These are the activations of a small network on made-up records, seen along a few directions, one row for each record.
After each row come some of the record's fields: DOFA, SOLA, VIT, MEGAG.
Other fields move the rows too, some of them a lot.
Random noise pushes rows far along 4 fixed directions. That doesn't count. These rows show it; they differ only by the noise:
[ 700 -289 -136 -381 -525 -529  513 -594 -852  -96  115  -31 -406 -249
 -638  -92  685  -79  947 -458  606  393  185  233  -13 -416]
[ 213  -23 -229 -121 -251 -244  298 -244 -380 -240   66   18 -166  -71
 -171   46  286   79  349 -164  274   93  198  135   -2 -252]
[-496  228  -89  253  290  267 -350  409  430 -265  172  350  -64  230
  431  199 -304  295 -373  311 -364 -153   20 -293  -73  476]
[ -26  -47  -34  237  160  153 -367  403  -94   14  478   79  225  -30
  253  -13   -7  135   64  -57   17  205   35 -342  -89  366]
[ 189 -289 -193  120   -4  274 -108 -119   99  -17   65  329 -400  429
   93  -43   73  -15  -94  177   85 -184  138   22 -194  188]
[ -51  123 -423   40 -147  -35  312 -180  -49 -389 -119   26  -72  162
  140  137   37  143 -154   80  123 -275  298  251   -1 -337]

[-211  443  -58 -149  -26 -275  234    8  -63 -400 -174   85  -37 -191
   63  221  -88  358  230  -41 -219   20  -76  -32    3 -254] -> <DOFA:nifo SOLA:gedu VIT:leg MEGAG:rek>
[  59 -181 -294  111  -74  212  115 -325  258 -122 -277  137 -131  468
  187    1  -40   44 -446  270  159 -454  165  271  -97 -137] -> <DOFA:biri SOLA:babo VIT:leg MEGAG:kiren>
[-468  361 -334   92   67  153   78    1  432 -501 -228  253 -166  289
  404  279 -312  266 -475  389 -283 -467  105  122  -24  -67] -> <DOFA:biri SOLA:mopa VIT:leg MEGAG:rek>
[ 229 -119  186 -174  -18  -48   -2 -242   90   74 -201  388 -591  197
 -209  -10   58   60  364   65  -78   44 -227  -45 -156  147] -> <DOFA:nifo SOLA:gedu VIT:leg MEGAG:rek>
[-134   44  331  377  362  306 -596  659  201  455  360 -254  601 -142
  259 -140 -269  -91 -257   -3 -249  196 -246 -422   37  448] -> <DOFA:nifo SOLA:gedu VIT:dob MEGAG:kiren>
[ 545  -73  -60   79  -73  114   58   70 -261  255  -40 -229  283   77
  313 -229  -44  -41  181 -208  174  -91  -88   58 -246 -429] -> <DOFA:nifo SOLA:kado VIT:leg MEGAG:kiren>
[-219  -93  295 -133   98   89 -129  -79  409  162 -220  187 -401  160
 -265   24  -37  -89 -156  202 -249  -68  -75  -38   39  355] -> <DOFA:nifo SOLA:babo VIT:dob MEGAG:kiren>
[-939  821  585 -148  371 -229 -316  678  602 -130 -130  120   65 -392
   89  336 -610  354 -124  179 -847  139 -484 -515  228  486] -> <DOFA:nifo SOLA:babo VIT:dob MEGAG:kiren>
[-661  644 -195   53   52 -137  235  242  230 -367 -131 -284  397 -231
  143  252 -249  126 -447  111 -222 -177  128  161  318 -254] -> <DOFA:nifo SOLA:ref VIT:dob MEGAG:kiren>
[-186  180  299 -284  -35 -328   96   84 -129  -22   31  -37  -81 -441
 -394   74   85  -50  379 -186 -148  342 -118 -105  180   80] -> <DOFA:nifo SOLA:ref VIT:dob MEGAG:kiren>
[-240 -282  247  145  365  523 -478  131  808  349 -216  401 -480  598
  107  -68 -324 -134 -610  516 -370 -379 -120 -136 -119  699] -> <DOFA:biri SOLA:ref VIT:dob MEGAG:kiren>
[ 139 -215 -486   12 -185  -79  255 -269 -367 -373  192  -36  222  -32
   39   32  316   69  100 -144  502   32  446  177  -47 -255] -> <DOFA:nifo SOLA:ref VIT:leg MEGAG:rek>
[-349  -28  220  -63  117  -64 -182  123   35  -17  213  -21  120 -235
 -213   77  119   55   14  -52  -85  299   22 -216  167  397] -> <DOFA:biri SOLA:babo VIT:dob MEGAG:kiren>
[-316  197 -170   -1   61  -87   46   98  -49 -379   83  121   71  -81
  156  241    0  333   97    6  -93   43  131 -105   19  -13] -> <DOFA:biri SOLA:gedu VIT:leg MEGAG:rek>
[ 224 -407   69  -49  -67   57    5 -251  -41  241 -108 -103  -14   89
 -222 -142  153 -249  -80  -14  229  -55  109  144   78  -26] -> <DOFA:biri SOLA:babo VIT:dob MEGAG:rek>
[-339  606  352 -221   72 -434 -128  445  -91 -247  261  221  -88 -518
  -43  199 -159  377  628 -166 -392  464 -384 -500   24  293] -> <DOFA:nifo SOLA:kado VIT:leg MEGAG:kiren>
[-191  145 -245  -22 -105   64  367 -314  285 -220 -477  -32 -199  280
   43  106 -175 -124 -503  275 -138 -526  182  441   85 -409] -> <DOFA:biri SOLA:kado VIT:dob MEGAG:rek>
[-262  369  267 -224  -18  -79  214  -59  447   41 -581   77 -518   99
 -144   94 -331  -93 -224  257 -533 -341 -296  194  106 -123] -> <DOFA:biri SOLA:ref VIT:dob MEGAG:kiren>
[ 254   84  197  -94  -12  -85   13    0   16  160 -165   63 -205   49
   14  -62 -104   52  245  -32 -109  -11 -321  -40 -125  -71] -> <DOFA:nifo SOLA:mopa VIT:leg MEGAG:rek>
[-345  186  354  -56  179  -39 -308  307  238   69  222  177 -184 -204
 -176   54  -55  -33   84   42 -332  305 -263 -313  105  585] -> <DOFA:nifo SOLA:ref VIT:dob MEGAG:kiren>
[ 266 -159   27  130   37  151  -99   27   24  179  -34   -6  140  167
  148 -153  -59  -64  -66  -22   89  -67  -64    2 -131  -12] -> <DOFA:nifo SOLA:ref VIT:leg MEGAG:kiren>
[-211  -50   76   42  104  170  -79  -19  377   96 -255   24  -21  227
   45   16 -129 -120 -442  190 -125 -238  -14  110   94   95] -> <DOFA:biri SOLA:ref VIT:dob MEGAG:kiren>
[-196   15  217   42  243  234 -365  157  564   34 -183  508 -461  400
  259   68 -309  214 -162  314 -395 -220 -245 -267 -222  511] -> <DOFA:biri SOLA:gedu VIT:leg MEGAG:kiren>
[  52  517  -81 -167 -276 -471  616   -4 -418  -64 -247 -712  519 -532
  -98   28  -27  -78  124 -330   85   13  -21  358  278 -898] -> <DOFA:nifo SOLA:ref VIT:dob MEGAG:kiren>
[ 338 -497  198  375  283  731 -707  233  458  512  185  442 -312  677
  400 -304 -276 -180 -336  323 -189 -248 -249 -342 -423  664] -> <DOFA:nifo SOLA:kado VIT:leg MEGAG:kiren>
[ 317 -257 -117  195  -50  175  -56   40 -251  320  208 -340  340  -79
  -25 -196  109 -356  -81 -164  274   50   95  137   12 -176] -> <DOFA:nifo SOLA:gedu VIT:dob MEGAG:rek>
[ 304  -36 -240  131  -86  162  154 -115  -71   31  -73 -104  101  188
  175  -91  -29  -33 -126   38  125 -217   53  185 -122 -358] -> <DOFA:nifo SOLA:mopa VIT:leg MEGAG:rek>
[ -11 -194 -362  330   92  124 -224  244 -361 -159  539 -201  769 -154
  442    6  179  205  -26 -226  400  195  356 -185  -88   54] -> <DOFA:biri SOLA:gedu VIT:leg MEGAG:rek>
[ 315 -420 -196  181   31  302 -138  -35 -110  136  194  101   34  293
  226 -145  111   -5  -41  -27  230  -57  144  -30 -283   61] -> <DOFA:biri SOLA:gedu VIT:leg MEGAG:kiren>
[-192  130  319  -83   84 -162 -287  136   54 -143  292  417 -353 -147
 -179   91   80  271  419   46 -248  422 -284 -444  -57  616] -> <DOFA:nifo SOLA:babo VIT:leg MEGAG:kiren>
[-313  384   76 -285  -15  -59  339 -254  493 -247 -749  317 -674  262
  -10  221 -366   82 -199  350 -555 -494 -215  240  -57 -284] -> <DOFA:nifo SOLA:kado VIT:dob MEGAG:rek>
[-305  438   37 -311 -185 -408  483 -198   43 -206 -329 -173 -162 -287
 -340  202    1  -24    3  -22 -147  -55   10  307  274 -378] -> <DOFA:biri SOLA:mopa VIT:dob MEGAG:kiren>
[ 288  -35 -213   66 -141   45  206 -183  -96   21  -72 -140   53  169
   71  -77   57    1  -49  -10  184 -168   95  189  -81 -301] -> <DOFA:nifo SOLA:mopa VIT:leg MEGAG:kiren>
[ -77  351 -337  224 -121 -246  185  197 -480 -356  276 -506  885 -405
  299   78  105  272   98 -306  268  198  227  -16  125 -455] -> <DOFA:nifo SOLA:gedu VIT:leg MEGAG:kiren>
[ 115  141   55 -428 -356 -417  548 -499 -198  -50 -368  -94 -453 -196
 -569   61  257 -168  362 -140   67   62  -65  392  201 -443] -> <DOFA:nifo SOLA:babo VIT:dob MEGAG:rek>
[ -84  320 -366 -193 -328 -502  613 -323 -430 -524 -237 -386  356 -311
  -54  214  153  244   95 -215  308  -65  291  363  265 -774] -> <DOFA:biri SOLA:mopa VIT:leg MEGAG:rek>
[ 197 -427  286 -186  -49 -185 -173  -18 -434  226  420  -32  -16 -393
 -479 -128  373 -208  520 -335  256  549   58 -245   85  328] -> <DOFA:biri SOLA:kado VIT:dob MEGAG:kiren>
[ 142 -120   62  106   77   63 -208  275 -233  319  409 -319  417 -272
  -36 -132   94 -218   53 -204  149  293    1 -102   64  104] -> <DOFA:biri SOLA:mopa VIT:dob MEGAG:rek>
[ -68 -157 -192  141   80  363 -136 -104  446  -81  -28  462 -514  556
  139   15  -72   35 -342  399  -69 -317   98   36 -189  354] -> <DOFA:nifo SOLA:babo VIT:leg MEGAG:kiren>
[ 760 -723   97  265  -27  347 -352  162 -458  844  487 -506  549  -21
  -48 -543  276 -533   62 -322  534  240    3  -59  -94   31] -> <DOFA:biri SOLA:ref VIT:dob MEGAG:kiren>
[ -68  138   34 -253 -107 -411  248    0 -388  -89   67 -277  284 -520
 -341   75  163  -30  347 -332  200  314   77   76  267 -264] -> <DOFA:biri SOLA:ref VIT:dob MEGAG:rek>
[-100  191  132 -270 -218 -510  282 -100 -399 -171  134 -164   12 -561
 -518   68  267  -74  458 -280  106  412    1   26  294 -104] -> <DOFA:nifo SOLA:ref VIT:dob MEGAG:kiren>
[-233  347 -180   77   31 -126   92  166 -136 -370   27  -92  377 -214
  273  172  -98  313   22  -78  -96   23   53  -64    1 -236] -> <DOFA:nifo SOLA:gedu VIT:leg MEGAG:rek>
[ 321 -586  139  -82   19  181 -333 -270  -39   48  247  655 -660  340
 -134 -105  331   14  471   25  141  244  -41 -251 -342  620] -> <DOFA:biri SOLA:kado VIT:leg MEGAG:rek>
[ -56  289  234 -296  -57 -249  275 -118  172   31 -499   28 -347  -23
 -201   95 -155   21   87    8 -278 -121 -246  171   55 -239] -> <DOFA:biri SOLA:gedu VIT:dob MEGAG:kiren>
[-544  510 -308  379  206  191  -14  341  375 -423 -111 -110  557  158
  738  211 -498  347 -758  280 -292 -460   97   34   38 -180] -> <DOFA:biri SOLA:kado VIT:leg MEGAG:kiren>

Which values does each new row have?
[ 571 -222  305  -42  -56   34 -180   -3 -141  417   75  175 -301  110
  -91 -261   69 -125  478 -126   25  215 -399 -174 -250  153] -> <DOFA:nifo SOLA:ref VIT:leg MEGAG:kiren>
[ 230 -123   56 -273 -157 -105  368 -481   79   82 -548   80 -509  192
 -286  -12   13 -183   22   79   26 -260  -66  389   11 -354] -> <DOFA:biri SOLA:kado VIT:dob MEGAG:rek>
[   8  227  144 -313 -111 -247  324 -246   93  -37 -530   49 -369  -14
 -163   83  -86  -27  168   17 -197 -142 -140  195   10 -365] -> <DOFA:nifo SOLA:kado VIT:dob MEGAG:rek>
[ 223   25 -560  216 -160  -25  319 -106 -458 -257   34 -433  773  -53
  435  -22  154  166  -30 -241  485 -118  390  233  -50 -732] -> <DOFA:nifo SOLA:gedu VIT:leg MEGAG:rek>
[ -68  152 -167 -107  -41 -271  197   22 -287 -249  108  -34  138 -235
  -44  148  101  222  288 -187  151  170  136    1   75 -159] -> <DOFA:biri SOLA:gedu VIT:leg MEGAG:rek>
[ -35 -281 -130  378  228  489 -569  295  223   -1  487  377   29  327
  345  -74  -63   77 -229  228   22   13   39 -365 -226  640] -> <DOFA:nifo SOLA:babo VIT:leg MEGAG:kiren>
[-265  166   -8  431  349  251 -552  763   17  -30  643   -2  666 -149
  613   -2 -284  230 -157  -33 -127  190  -60 -493 -110  436] -> <DOFA:biri SOLA:kado VIT:leg MEGAG:kiren>
[ 216 -171 -446  361   63  385 -103  162  -78   31  244 -131  399  258
  435 -137  -39  -42 -285   36  279 -210  205   81 -128 -139] -> <DOFA:nifo SOLA:ref VIT:leg MEGAG:rek>
[ -70 -216   32  160  213  349 -425  174  342   78  316  479 -328  330
  156  -24  -41   92 -110  232  -76   17  -52 -270 -200  679] -> <DOFA:biri SOLA:babo VIT:leg MEGAG:kiren>
[ 122   83   -9  270  157  162 -265  478 -153  196  343 -219  561 -123
  429 -120 -190   59   27 -162   -4  121 -174 -239 -122   20] -> <DOFA:nifo SOLA:ref VIT:leg MEGAG:rek>
[-134  -75  172  215  251  187 -402  491  -57  276  294 -287  640 -176
  213  -71 -117  -70 -151 -124  -63  203  -60 -268  108  207] -> <DOFA:biri SOLA:ref VIT:dob MEGAG:rek>
[ 333 -444 -146   65  -11  273  -95 -146  -10  133  142  245 -294  330
  -61 -136  183  -93   66   79  234  -41  166   17 -229  190] -> <DOFA:nifo SOLA:babo VIT:leg MEGAG:kiren>
[ 718 -509   73   40  -32  278 -100 -232  -19  462  -98  182 -390  447
  -20 -289  140 -185  210  -18  184  -71 -114   62 -363   44] -> <DOFA:nifo SOLA:gedu VIT:leg MEGAG:kiren>
[ -40  -60  151   87  191  366 -271  154  486  311 -147  272 -408  319
  110  -84 -318 -236 -294  299 -337 -276 -256  -33 -142  276] -> <DOFA:nifo SOLA:ref VIT:dob MEGAG:rek>
[  87 -327   16  187   35   46 -293  200 -343  183  605 -206  399 -274
 -110 -126  273 -185   84 -225  298  408  169 -204  123  323] -> <DOFA:biri SOLA:gedu VIT:dob MEGAG:kiren>
[-144  275  -49   94  -45 -104  243  141  -71   70 -166 -545  585 -233
   88   -3 -166 -104 -301  -77  -11 -133   57  215  264 -467] -> <DOFA:biri SOLA:ref VIT:dob MEGAG:kiren>
[-155  -87  134  -70  -29 -103  -71   17  -99   27  247  -34  -22 -269
 -376    6  180 -169   81  -71   56  263   50  -59  227  268] -> <DOFA:biri SOLA:ref VIT:dob MEGAG:kiren>
[-290   79 -369  118  -20   -3  132  -29 -133 -432   57  -71  335  -18
  251  187   38  268 -137   -8  113  -94  321   48   35 -199] -> <DOFA:biri SOLA:gedu VIT:leg MEGAG:rek>
[ 603 -502  -77  206   76  545 -195  -84  165  483 -147  133 -146  615
  234 -312  -91 -249 -191  131  161 -334 -105  142 -340  -21] -> <DOFA:nifo SOLA:ref VIT:leg MEGAG:rek>
[ -64  358  -34 -235 -160 -408  301 -106 -225 -307  -13   95 -270 -279
 -224  184   99  191  472 -150  -65  190  -68   32   48 -153] -> <DOFA:nifo SOLA:gedu VIT:leg MEGAG:rek>
[ 395 -308  220   58  111  494 -175  -87  461  649 -473  103 -455  563
  156 -269 -352 -427 -408  286 -244 -540 -309  191 -218  -61] -> <DOFA:biri SOLA:kado VIT:dob MEGAG:rek>
[ 255 -237  316   33  136  341 -319   28  332  509 -147  221 -465  344
  -18 -204 -226 -316 -161  200 -291 -193 -356  -66 -211  279] -> <DOFA:nifo SOLA:kado VIT:dob MEGAG:rek>
[ 349 -293  441 -325  -92 -379 -145   67 -573  392  450 -126   18 -581
 -692 -181  459 -231  850 -507  310  801 -131 -258  140  299] -> <DOFA:biri SOLA:ref VIT:dob MEGAG:kiren>
